These are the activations of a small neural network, seen along a few directions. Each row is one input.
In each table, some parts of the input vary, and every possible input appears once, in random order.
A made-up example of a description, with smaller parts first: one of 2 separate values, together with either a single point or one of 9 places around a ring or (one of 4 places along a line, together with one of 8 places around a ring).
Shared parts are said once, and a part with two or three values counts as separate values.
In the rows, zero is written as 128.

Other details of the inputs vary at random and push rows far along two fixed directions, the same in every table; ignore that.

A family of inputs:
x1: [113 121 105  90 145  92 122  72  87 122 114 186]
x2: [ 88  71 129  84 164 135 167 135 114 147 154 124]
x3: [107 132 138 145 113 108 150 165 130 130 117 115]
x4: [125 110 164 143 158 130 144 192 131 120 132  66]
x5: [154 164 200 225  99 158 105 239 190 140 132  28]
x6: [ 92 110  84  71 137 125 120  37 101 150 134 203]
x7: [200 209 161 225  90 167  11 109 181 140 103  97]
x8: [132 117 101  79 168 112 132  68  90 112 129 172]
x9: [132 115 199 177 139 127 117 229 144 138 132  53]
x10: [188 216 131 195  81 159  44  31 163 137 100 191]
x11: [138 139 204 207 114 188  79 222 192 168 154  28]
x12: [136 134 169 177 107 141 136 218 165 127 143  62]
x13: [132 126 134 127  98 114 149 152 140 121 139 137]
x14: [174 227 132 205  66 149  28  40 163 142  91 189]
x15: [110  98 109  96 130 100 187 132 111 112 137 153]
x16: [113 104 114  90 170 119 182 124  99 111 131 125]
x17: [130 121 167 154 107 131 148 232 156 125 151  58]
x18: [165 217 120 186  55 179   5  20 175 160 101 222]
x19: [ 95  78 126  88 156 140 175 145 114 132 140 139]
x20: [127 114  65  69 146 144 121  43 100 125 127 181]
x21: [111  89 139 120 155 147 131 178 129 148 150  56]
x22: [ 85  90  90  59 120  75 193 130  89 110 135 170]
x23: [129 134  84  93 131 108 157  45 105 113 118 203]
x24: [119 100 129 114 165 117 169 176 110 116 126  68]
x25: [121  98 121 102 127 107 170 192 119 114 144  80]
x26: [123 111 112 112 146 114 166 156 116 115 128  88]
x27: [118  96 118 111 138 109 175 186 119 112 139  80]
x28: [109 128 136 144  98 103 149 171 134 125 126 124]
x29: [112 128 100  95 140  97 131  62  91 116 107 188]
x30: [200 203 130 184 100 152   7  52 155 137 103 152]
x31: [ 97  77 106  61 182  93 193 103  75 104 127 156]
x32: [121 118  79  70 149 153 134  42 108 125 133 203]
Each input here is: one of 4 places along a line, together with either one of 2 separate values or one of 6 places along a line.
Q: Changing only the place on the line of 4 turns x17 into x22. The same change can be made to x5. Which row results?
A: x3
Q: Which other rows agree with x23 in the place on the line of 4? List them by row number.
A: x2, x9, x10, x13, x15, x19, x31
Q: Which other rows agree with x24 in the place on the line of 4? List them by row number.
A: x7, x20, x21, x25, x26, x27, x30

A family of inputs:
x33: [112  91 125  82 181 129 148 133  96 122 140 118]
x34: [144 151  85 113 120 152  86  30 124 137 117 189]
x35: [119 138  89 101 121 127 143  51 116 119 122 207]
x36: [125 134 175 167 127 121 102 154 137 141 120 115]
x37: [ 94 106 131 112 119 104 173 174 118 125 129 124]
x38: [117 114 114 113 133 136 128 118 124 138 137 125]
x39: [154 145 150 168 109 165  77 143 160 146 130 104]
x40: [140 157  87 112 109 136  89  30 129 138 128 188]
x41: [112  91 118  93 151  88 188 172  98  99 130 102]
x42: [101 102 132 106 119 102 175 173 119 122 133 130]
x43: [138 128 148 152 113 149 103 158 152 143 142  96]
x44: [130 118 128 120 142 127 165 133 126 120 137 130]
x45: [138 144 142 155  96 110 120 173 142 122 124 112]
x46: [ 93 100 149 121 157 102 150 151 103 135 120 118]
x47: [ 92  84 134  97 145 113 203 175 114 115 143 124]
x48: [120 133 111 122 112  99 140 135 117 118 118 139]
x49: [130 128  85  85 125 121 120  48 115 129 139 184]
x50: [118  90 125  94 161 101 193 163 102 104 138  99]
x51: [163 179 159 204  88 136  78 166 165 128 109  82]
x52: [134 127 124 124 141 117 150 130 120 114 124 111]
x53: [150 165  91 124 118 139 112  30 128 125 117 198]
x54: [130 127 143 146 140 157 102 145 142 141 126  94]
x55: [148 156 156 167 135 164  72 130 147 145 122  99]
x56: [166 162 172 195 109 176  54 158 177 148 128  84]
Q: Changing only one part turns x46 into x36. The same change can be made to x37. Which row results?
A: x42
Q: Describe the family of inputs behind these rows.
A: one of 2 separate values, together with either a single point or one of 5 places along a line or one of 6 places around a ring
Q: Start at x33 and move only the place on the line of 5, one step at a time. The first step leads to x56. Which rows follow, in order?
A: x39, x43, x49

A family of inputs:
x57: [138 136 152 147 134 165  92 117 150 150 141 116]
x58: [125 122 103  86 140  99 166  99  97 102 121 171]
x59: [150 153 106 120 107 122 122  70 129 110 125 188]
x60: [144 156  94 123 104 130 139  68 132 117 122 180]
x61: [152 159  98 122 162 134  95  55 110 120 111 144]
x62: [152 152  95 115 104 123 108  70 128 115 131 179]
x63: [144 138 102 108 143 172  84  46 131 138 134 157]
x64: [151 155 139 153 104 126 104 150 140 124 125 113]
x65: [166 181 187 218 101 199  27 150 194 167 135  72]
x66: [117 124 108  99 145  92 156  76  98 113 115 178]
x67: [109 113 150 132 127 125 125 182 130 140 126  97]
x68: [122 116 138 127 123 119 129 180 129 129 130  92]
x69: [101  78 128  95 154  92 172 185 103 122 137  80]
x70: [190 182 180 223 112 164  63 169 178 126 108  56]
x71: [ 87  77 150 107 153 103 203 203 115 114 142 100]
x72: [132 125 100  93 139  89 161  78  95 103 121 172]
x73: [127 146  96 120 101 141 109  71 135 139 124 176]
x74: [120  83 144 107 165 142 159 161 122 136 146 114]
x75: [130 142 106 118 104 135  91  71 132 135 126 183]
x76: [101 116 156 141 132 125 138 181 124 138 124 104]
x77: [146 156  85 118 100 131 126  69 131 122 128 171]
x78: [ 86  82 153 106 162  96 203 209 103 115 131  93]
x79: [129 118 140 134 132 102 145 175 121 119 133  84]
x80: [ 77  73 146 106 152 115 184 200 112 129 143  98]
x81: [157 140  93 120 150 133 100  60 108 114 105 149]
x82: [ 95  81 116  96 137 116 190 192 120 126 146  84]
x83: [ 89  99 117 106 136 125 176 144 116 133 133 131]
x84: [133 145 108 124 116 119  86  62 120 140 112 172]
x85: [105 118 105  98 144 104 137  74  94 129 116 175]
x86: [ 95 100 134 118 138 117 195 173 125 123 133 110]
x87: [152 152 173 196  81 151  74 203 182 144 136  67]
x88: [174 176 195 222  97 189  40 154 195 164 134  91]
Q: Describe the family of inputs behind these rows.
A: either one of 3 separate values or one of 5 places along a line or (one of 4 places along a line, together with one of 6 places around a ring)
Q: Start at x74 and move only the place on the line of 5, one step at a time. The first step leads to x88. Which rows follow, in order?
A: x57, x65, x63

A family of inputs:
x89: [137 169 153 174  94 163  96 114 161 149 127 143]
x90: [150 148 186 195  84 161 106 190 181 142 138  88]
x91: [119 134 100 108 121 140 108  55 120 144 118 204]
x92: [ 99 116 154 145 119  77 173 199 120 110 116 113]
x93: [101  86 126  80 180  57 209 167  64  93 113 107]
x94: [182 172 131 166 116 158  76  74 157 128 123 143]
x95: [107  74  83  60 168  94 197 152  89 107 140  94]
x96: [169 160  62  92 130 133 101  14 109 105 122 203]
x97: [129 133 149 155  98 139 138 203 162 131 144  89]
x98: [150 163 114 160  70 136  95 123 167 136 130 133]
x99: [ 58  51 103  42 169  94 192 135  77 134 151 150]
x100: [140 141  89  97 148 143  88  11 101 129 107 199]
x101: [122 117 176 159 142 144  87 190 143 151 132  57]
x102: [129 129 166 159 152 153 127 166 140 133 130  71]
Q: Describe the family of inputs behind these rows.
A: one of 2 separate values, together with either a single point or one of 6 places along a line
Q: Change only the choice among 2 separate values in x102. List by row number the other rows that result.
A: x89
Q: Which other rows agree with x99 in the choice among 2 separate values? List them by row number.
A: x89, x90, x91, x92, x97, x98
